These are the activations of a small neural network, seen along a few directions. Each row is one input.
Each table varies a few parts of the input and shows all the possible inputs, shuffled.
Descriptions start from the smaller parts, as in this example, which fits no table here: one of 8 places around a ring, together with either a single point or one of 11 places around a ring or (one of 3 separate values, together with one of 4 places along a line).
Shared parts are said once, and a part with two or three values counts as separate values.

Table:
x1: [ 41.5  27.2 -21.6 -27.6 -27.0 -34.0  44.4 -23.5 -12.9  16.6  14.9 -58.8
 -30.6 -11.3]
x2: [-13.3  29.3  16.7 -26.9  10.8 -51.5 -13.3  29.7  27.5  42.8 -16.8 -30.1
 -20.2  -3.8]
x3: [ 33.3  20.3 -29.2  -8.7 -35.9 -12.1  19.8  -8.0 -13.3  32.4  18.0 -67.7
 -52.1  -3.6]
x4: [ 36.5 -41.0  -8.9  36.1 -14.8   3.4  45.2 -23.1 -51.1 -37.8  21.3  -9.9
 -44.6  -5.9]
x5: [ 55.1  21.5 -11.3  -9.5 -31.6 -31.9  35.2   7.7 -29.6  26.0   0.8 -44.9
 -57.5  -3.2]
x6: [-11.8  30.8  12.1 -46.1  -3.8 -20.4  -0.9  46.4  18.4  48.7 -11.4 -25.7
  -7.4 -26.5]
x7: [-34.4 -37.9   0.3   6.4 -18.7  14.2  -0.3 -41.0  -6.8 -72.2  15.4  44.1
  13.7   0.4]
x8: [-59.8  -5.4  18.0  -7.2  11.4 -15.2 -20.4   7.3  22.9  -6.9 -47.1  22.2
  18.0  17.9]
x9: [-29.9 -15.8  25.6 -16.2 -10.9  -5.2 -21.0  38.4  12.7 -15.9 -50.0  29.0
  21.2  21.1]
x10: [ 32.9  21.4   2.0  19.4  50.6  42.1 -57.9  16.4  32.2  44.7  14.6  24.0
  71.9  26.9]
x11: [ 15.0 -42.5 -27.7  37.7 -19.5  22.2  29.4 -38.6 -35.3 -31.2  38.9 -32.7
 -38.4  -6.7]
x12: [-21.8 -45.0  13.5  21.2 -23.0  18.9  -3.3 -10.7 -22.0 -60.2   2.5  58.0
 -13.1  12.9]
x13: [ 22.5  28.6 -24.9  -3.5  -6.9 -44.1  40.2 -18.2 -20.7  35.4   5.9 -51.5
 -57.9  -2.2]
x14: [ 24.2 -33.2 -20.4  22.8 -11.3   0.0  49.7 -53.9 -34.2 -50.0  34.6 -23.8
 -18.0 -17.8]
x15: [  6.3 -30.4 -22.6  47.1   8.2  -8.0  47.3 -48.7 -38.5 -31.7  25.0 -16.2
 -47.0  -8.5]
x16: [-43.6 -46.4  -6.4  21.8 -27.2  37.4 -19.1 -25.5  -6.8 -53.9  20.1  35.2
  -6.8  12.5]
x17: [ -5.0  16.0  11.6 -40.7 -15.0 -18.9 -26.4  40.8  32.9  43.7  -2.8 -46.4
 -12.7   1.5]
x18: [-50.4 -33.7  -1.9  35.7  -0.6   6.6  -3.3 -35.2  -7.2 -56.0   4.7  51.4
 -16.3   7.0]
x19: [ 53.5  24.4  25.3  17.9  57.2  28.5 -40.4  30.4  18.5  35.0  -3.8  45.4
  64.3  28.6]
x20: [-48.2 -29.2  -3.5  20.6 -17.9  35.4   1.5 -21.3 -19.5 -49.7   9.1  56.2
  -2.8 -20.6]
x21: [-42.4  -7.3  15.1 -32.0  -7.5  -7.3 -16.6   6.8  29.6 -27.8 -37.1  15.4
  46.9   9.9]
x22: [ 20.7  35.8  12.6  25.8  80.0  15.7 -35.0   5.9  25.8  44.1   2.2  37.3
  63.6  30.2]
x23: [  4.9  28.7  14.5 -50.8  -8.9 -40.9  -6.3  29.7  38.7  21.1  -7.0 -36.6
   7.4 -10.3]
x24: [-56.0   1.1  12.6 -17.3  -6.3  12.9 -17.2  24.7  14.6  -4.7 -43.6  27.0
  30.7 -12.6]
x25: [  9.8 -24.1 -24.7  36.5 -10.3  20.5  50.1 -34.0 -48.2 -27.7  28.7 -12.0
 -34.2 -39.0]
x26: [ 26.4  36.5 -25.4 -14.0 -25.7 -13.8  44.0  -3.6 -28.9  38.6   9.6 -47.4
 -46.2 -32.4]
x27: [-49.4 -15.2  11.4 -12.7 -16.8  14.5 -42.2  18.8  29.2  -9.8 -34.9   6.5
  24.8  15.6]
x28: [ 15.8  18.0  24.3 -39.9 -10.3 -39.2  -9.4  61.2  18.1  34.7 -19.1 -23.4
 -17.7   3.1]
x29: [ 28.6  33.6   2.6   7.5  65.9  44.4 -33.6  18.4  22.3  49.9   0.3  45.0
  72.0  -2.2]
x30: [ 39.0  33.7  10.3  -3.7  65.7  25.8 -40.3   2.8  31.6  21.6   7.1  30.5
  89.1  19.0]
- What do these inputs look like to the network? => one of 5 separate values, together with either a single point or one of 5 places around a ring
- The inputs of x2 and x17 match in every part but the choice among 5 separate values. If x18 is changed in the same way as x2 into x17, which row does it become? => x16
- Which other rows agree with x24 in the choice among 5 separate values? List them by row number. => x6, x20, x25, x26, x29
- Change only the choice among 5 separate values in x8. List by row number the other rows that result. => x9, x21, x24, x27
- Start at x28 and move only the place on the ring of 5, one step at a time. The first step leads to x9. Which rows follow, in order? => x12, x4, x5

Table:
x31: [ -5.9 -14.1 -16.6  16.0  -3.7   3.0  16.0 -40.2  -8.9 -29.4  30.4  -9.4
 -11.1 -12.3]
x32: [  3.8  11.8  15.2 -20.2 -10.3 -32.3 -14.3  34.7  16.7  24.8 -18.2 -25.5
 -14.9  16.1]
x33: [ 16.5  27.1  -4.4 -26.7   2.8 -16.3  12.0  -3.2   9.8  15.5   3.9 -23.2
   8.7 -15.8]
x34: [-20.8  11.6  10.4  -5.3  37.0  21.8 -39.7   1.2  36.3   2.4  -8.9  38.9
  75.3  17.5]
x35: [  1.7   0.5  25.9   5.8  33.5  17.2 -47.3  24.0  28.3   1.6 -17.9  53.0
  54.9  31.8]
x36: [-12.0   3.3  19.1  -2.7  24.0  41.8 -47.6  20.7  27.9  11.4  -7.9  44.4
  62.8  16.8]
x37: [ 24.7  17.1  -1.2 -22.6  -9.4   1.1   5.7  21.0   0.2  23.7   7.0 -17.7
   0.3 -15.1]
x38: [-41.6 -23.8  -0.3   8.9 -22.2  -5.6  20.1 -13.0 -17.6 -34.2 -18.6  21.0
 -25.6  -9.1]
x39: [ 14.5  26.8   2.8 -11.3  11.6 -18.3  17.2  14.0  -4.6  27.5  -5.8  -5.8
  -8.6 -13.5]
x40: [-15.9  21.6  -3.3 -33.3  -4.9 -27.4  -8.3  11.6  29.0  22.0 -11.5 -37.9
  -0.9  -3.5]
x41: [ -7.9 -12.8 -11.1  28.8   4.9   1.6  21.5 -23.9 -23.5 -16.0  20.2   9.5
 -29.7  -7.3]
x42: [-33.0 -31.8  -3.0  -2.5 -43.2  14.6   6.3  -7.0 -15.2 -40.6  -5.6   8.7
 -18.3 -10.0]
x43: [ 34.8   0.8 -19.5  16.6  -3.6  21.4  10.4  -9.3 -18.0  11.6  19.6 -19.2
  -6.5  -6.8]
x44: [  2.9 -22.1 -15.8  17.5 -17.1  21.5   8.5 -18.8 -18.3 -20.2  31.6  -1.0
 -21.6  -9.3]
x45: [-40.9 -25.1  -5.4  -3.6 -30.1  -4.9  14.3 -27.8  -5.1 -48.3  -7.6   1.0
  -5.9 -13.4]
x46: [ 45.8  -5.7  -6.6  22.4   8.4   0.5  15.5  -7.8 -19.1   5.5  11.0 -13.5
 -13.0  12.7]
x47: [ 36.7  14.9  12.0 -15.5  -0.9 -21.1   7.4  20.1  -2.1  18.8  -3.0 -10.3
  -5.8   4.2]
x48: [ 24.1  11.0 -14.5  27.5  18.6   2.6  22.7 -15.5 -23.5  14.5   7.6  -8.3
 -15.8  -4.3]
x49: [-21.0 -36.8   9.2   5.6 -29.3  -6.9   9.3  -3.0 -17.2 -50.4 -13.6  12.3
 -24.5   7.5]
x50: [ -7.3  15.8   3.5 -31.5 -20.5  -9.0 -16.8  30.4  18.0  33.4 -10.3 -31.1
 -10.8  -0.4]
x51: [-17.5  22.9   7.7 -20.5  -0.1 -28.7  -4.0  22.4  14.6  39.5 -23.6 -18.5
 -19.2   0.6]
x52: [ 25.3   6.8 -20.7  15.5  11.9   3.8  18.3 -29.4  -8.5   0.4  19.0 -28.5
   3.7 -10.3]
x53: [-21.5   7.8  19.3   6.9  48.3  19.7 -38.8  16.1  20.9  13.8 -20.4  56.0
  54.4  14.1]
x54: [ 14.4 -27.6  -2.7  24.2  -5.9  -0.2  11.9 -17.6 -20.1 -27.1  22.8   5.0
 -28.2   9.5]
- What do these inputs look like to the network? => one of 4 separate values, together with either a single point or one of 5 places along a line
- The inputs of x34 and x36 match in every part but the choice among 4 separate values. If x33 is changed in the same way as x34 into x36, which row does it become? => x37
- Change only the choice among 4 separate values in x32. List by row number the other rows that result. => x40, x50, x51
- Change only the choice among 4 separate values in x42. List by row number the other rows that result. => x38, x45, x49

Table:
x55: [-60.3 -37.7  34.4   9.7  10.2   9.1 -39.5  37.1  12.5 -25.4 -38.0  67.5
  17.1  28.0]
x56: [-88.6 -17.5  10.2 -10.3   4.9  25.4 -37.6  -7.3  35.9 -26.9 -23.6  40.0
  52.0  -4.1]
x57: [-28.4  28.5  28.2 -56.3   2.6 -24.6 -44.4  40.1  54.2  20.9 -35.0   3.4
  36.7   8.8]
x58: [ 20.9 -27.0 -19.8  44.2  10.7  38.2  18.9 -55.5 -33.0 -50.3  41.3  35.2
   7.8 -11.3]
x59: [ 32.3 -35.7 -14.6  52.1   2.3  45.2  14.1 -43.0 -40.7 -49.3  29.1  35.0
   3.6   1.6]
x60: [ -0.9  23.1   4.3 -51.4 -46.3 -34.6   1.6  48.0  10.9  36.9 -29.9 -47.5
 -39.9 -10.9]
x61: [ -3.0  19.8  18.1 -34.7 -28.5 -53.5  11.7  62.8   1.3  42.7 -38.0 -33.2
 -54.3  -4.5]
x62: [-46.6  35.7  18.7 -54.2   9.5 -21.2 -37.6  24.1  60.0  24.2 -41.1  -9.8
  52.1  -3.3]
x63: [-15.7 -26.6  -9.5 -12.5 -69.7 -30.4  27.9  -7.2 -22.6 -31.8  -3.3 -46.0
 -72.9  -3.7]
x64: [-31.5  39.3  -8.5 -56.6 -31.5 -37.5  13.6  19.0  24.2  39.8 -23.3 -60.8
 -19.8 -35.3]
x65: [ 45.3  41.3   8.7 -12.0  53.3   4.0 -25.9  16.6  33.7  51.3  12.7   2.5
  62.6  14.7]
x66: [-60.4 -36.4  24.1  -3.3  -6.5  27.9 -47.5  26.1  22.3 -30.9 -28.3  50.7
  34.8  18.8]
x67: [ 62.3 -12.0 -14.8  45.2   1.6 -14.6  48.0 -21.4 -47.1   1.9  28.4 -28.6
 -69.6   2.8]
x68: [-17.5 -29.1   6.1   4.0 -51.5 -48.4  37.0   6.6 -32.0 -26.0 -12.4 -31.8
 -87.8   2.2]
x69: [ 63.8 -10.4 -30.7  28.6 -16.4   2.0  37.8 -35.3 -39.5  -3.5  38.0 -43.0
 -53.7  -3.6]
x70: [-30.0 -20.5 -10.5 -17.0 -60.0 -37.4  35.3 -16.5 -15.0 -32.2  11.4 -48.8
 -65.2 -18.2]
x71: [ 30.9 -37.9   0.3  67.6  20.8  28.5  23.9 -30.0 -48.7 -44.1  19.5  49.4
 -13.1   8.4]
x72: [  3.0 -19.6 -33.4  46.0  18.8  39.5  25.5 -69.3 -28.6 -49.5  35.8  22.2
  23.1 -24.0]
x73: [-10.4   8.6 -12.7  34.1  54.1  55.3 -25.0 -29.8  16.4  -2.9  21.5  40.1
  71.6   0.7]
x74: [ 74.9  39.4 -12.5 -11.7   4.8  -4.5  13.7  18.4 -12.3  68.0  15.1 -47.2
 -17.8  -4.4]
x75: [-18.3  16.6  33.1 -47.2  -2.1 -18.5 -47.3  57.3  46.6  20.5 -46.0   1.1
  34.9  19.6]
x76: [ 62.1  49.7 -15.1 -19.3  13.4 -10.8  18.3   5.7  -6.0  66.2  28.5 -48.6
 -13.4 -16.1]
x77: [ 17.4 -14.0  17.9  56.0  56.0  40.1 -28.8   9.2  -7.1   2.9   6.4  68.2
  37.9  31.5]
x78: [ 29.2  52.1  -6.0 -13.2  59.0   7.1 -19.8  -0.8  39.2  52.8   5.7  -7.9
  74.8   6.1]
x79: [-70.3 -24.8  19.8 -12.3  -2.1  21.9 -44.5   8.6  30.1 -30.1 -17.5  53.2
  37.0   8.0]
x80: [ 73.1  36.4   2.2   4.8  22.8 -23.1  23.2  32.5 -21.7  73.2   6.6 -33.1
 -32.6   1.8]
x81: [-49.4 -58.6   7.1   9.0 -44.8  14.8  10.9 -10.5 -19.9 -75.8 -11.2  30.1
 -14.0   0.7]
x82: [-46.1 -11.7 -24.5 -17.0 -55.5 -35.4  38.7 -35.9 -10.2 -28.2   3.9 -58.4
 -51.7 -28.8]
x83: [-58.8 -47.0   1.2  -0.2 -40.1   8.1  12.5 -27.8 -12.6 -75.6  -0.5  33.1
 -12.2 -10.7]
x84: [ 19.3  -9.2   3.9  40.1  37.4  58.6 -37.8  -3.8   2.7  -2.5  14.9  53.6
  52.9  25.2]
x85: [ 57.5  32.5  12.7  -4.7  45.6  10.6 -32.0  29.1  25.6  51.6  -0.2   2.7
  57.9  26.8]
x86: [-48.8 -59.5  18.6  21.5 -27.6  -2.9  18.3  -0.6 -28.9 -70.3 -22.4  47.2
 -32.5   9.5]
x87: [ 45.3  61.6 -28.6 -21.2  20.2  -7.1  23.0 -11.7  -2.1  66.1  21.9 -60.1
  -1.3 -24.4]
x88: [-16.0  18.9  42.3 -35.7  11.1 -36.9 -42.0  64.4  36.0  26.2 -57.4  20.6
  14.7  30.3]
x89: [-15.1  29.6   3.5 -55.9 -36.3 -41.1   9.2  38.7  19.0  36.1 -15.6 -50.5
 -32.6 -25.4]
x90: [  7.6  -0.2  -0.3  32.9  45.4  52.3 -32.4 -16.2  10.8  -3.4  27.3  53.5
  57.1  12.2]
x91: [-74.9 -37.9 -12.5  -0.3 -35.4  10.4  16.4 -47.0  -8.1 -72.1  -8.0  22.8
   0.8 -21.5]
x92: [ 60.2  35.4  22.8   6.9  58.6  -7.5 -27.5  35.5  15.3  57.2 -12.0  22.2
  37.4  37.3]
x93: [ 51.9  -1.3 -35.3  21.5  -8.6  -5.4  41.8 -48.3 -32.8  -4.5  50.8 -43.2
 -49.2 -16.4]
x94: [ 34.0   6.0 -48.8  23.0  -0.2  -3.6  48.2 -62.1 -27.8  -3.1  44.9 -55.6
 -33.5 -28.4]
- The inputs of x67 and x68 match in every part but one. If x76 is changed in the same way as x67 into x68, which row does it become? => x89
- The inputs of x58 and x83 match in every part but one. If x87 is changed in the same way as x58 into x83, which row does it become? => x64
- What do these inputs look like to the network? => one of 2 separate values, together with one of 4 places along a line, together with one of 5 places around a ring
- Start at x67 and move only the place on the ring of 5, one step at a time. The first step leads to x71. Which rows follow, in order? => x77, x92, x80
- Change only the place on the line of 4 in x75. List by row number the other rows that result. => x57, x62, x88
